A small network was shown many inputs. Here are its activations along a few directions, one row for each input.
In each table, some parts of the input vary, and every possible input appears once, in random order.
A made-up example of a description, with smaller parts first: one of 8 places around a ring, together with either a single point or one of 9 places along a line or (one of 2 separate values, together with one of 6 places along a line).
Shared parts are said once, and a part with two or three values counts as separate values.

Other details of the inputs shift rows strongly along two fixed directions, in all tables alike. That doesn't count.

Rows:
r1: 96 13 -1 -147 27 -172 -93 93 -9 125 86
r2: 59 -94 43 -99 -44 -40 66 -98 -75 -28 -116
r3: 7 -16 -2 -95 -89 -321 -267 153 104 280 255
r4: -580 363 23 805 -112 653 177 196 524 -256 -188
r5: 41 -32 -24 -10 59 108 164 -129 -105 -91 -170
r6: 47 -49 23 -46 31 159 142 -237 -148 -100 -134
r7: 36 -36 77 -41 13 118 151 -96 -104 -114 -190
r8: 42 -15 -15 -107 -3 -117 -138 -49 -46 180 189
r9: -427 341 -15 599 -155 262 -90 367 589 -41 13
r10: 79 -43 11 -33 -9 64 164 -95 -40 -139 -228
r11: 92 -44 -10 -106 34 32 44 -165 -131 5 -20
r12: 92 -73 70 -111 36 105 188 -142 -166 -137 -231
r13: 28 -2 2 8 -34 -9 43 -1 41 -38 -102
r14: 115 -314 60 -54 163 -59 3 44 -120 -274 57
r15: -9 80 -64 37 24 72 -22 -6 63 17 28
r16: 104 -65 57 -118 45 101 192 -134 -161 -143 -236
r17: 54 58 -89 -123 19 -254 -280 107 72 289 325
r18: -159 177 -6 107 -83 -238 -385 386 312 350 394
r19: 17 -78 -41 11 -24 4 94 -20 -295 -437 54
r20: 94 -64 -30 -73 81 102 208 -178 -164 -118 -210
r21: 36 -67 47 -22 -36 75 151 -120 -55 -124 -212
r22: -23 -7 81 2 -28 51 30 -9 -29 -2 -57
r23: 16 15 -69 -90 3 -279 -245 137 49 310 291
r24: 25 -36 -28 -88 16 -155 -94 5 -44 180 136
r25: 73 -63 -24 -87 53 -8 81 -108 -126 8 -69
r26: 45 52 -77 -118 10 -254 -284 101 66 298 334
Each input here is: either one of 2 separate values or (one of 4 places along a line, together with one of 6 places along a line).
- List by row number the other inputs of the same sort as r19. => r14
- Change only the place on the line of 6 in r25. List by row number the other rows that result. => r4, r5, r20, r23, r24
- Change only the place on the line of 4 in r8. List by row number the other rows that result. => r3, r4, r22

Rows:
r27: 281 -279 14 -375 131 30 244 -447 -485 -91 -209
r28: 310 -190 12 -389 58 -1 245 -444 -500 -128 -227
r29: 308 -179 62 -408 39 -39 290 -362 -460 -87 -329
r30: 130 -317 33 -224 -73 -620 -354 294 -279 -162 524
r31: -271 256 10 391 -73 460 173 -20 179 -243 -189
r32: 327 -274 113 -422 71 -28 263 -338 -376 -88 -378
r33: 191 -137 -10 -273 68 -401 -259 60 -26 366 286
r34: -107 83 9 142 9 -91 -226 239 293 239 230
r35: -131 220 -79 124 -113 -152 -194 236 259 261 180
r36: -159 128 -56 124 -2 -46 -238 181 201 234 295
r37: -235 115 96 400 15 440 185 46 260 -199 -235
r38: 186 -86 -13 -326 -12 -446 -264 103 15 383 199
r39: 38 30 -52 -22 -22 105 119 -203 -124 -84 -103
r40: -114 134 2 89 -76 -139 -238 285 334 261 153
r41: -134 218 -94 130 -83 -93 -240 169 207 207 284
r42: -290 163 30 389 3 488 170 -15 176 -205 -168
r43: -266 255 26 380 -100 398 222 48 225 -190 -293
r44: 141 -94 -95 -281 53 -363 -270 -7 -110 364 356
r45: 83 -147 66 6 84 254 313 -279 -123 -215 -354
r46: -114 127 -30 104 -84 -156 -237 266 349 268 147
r47: -216 -64 -46 485 146 336 130 303 71 -851 44
r48: 40 36 3 -45 -41 64 167 -116 -89 -39 -211
- What do these inputs look like to the network? => either one of 2 separate values or (one of 4 places along a line, together with one of 5 places around a ring)
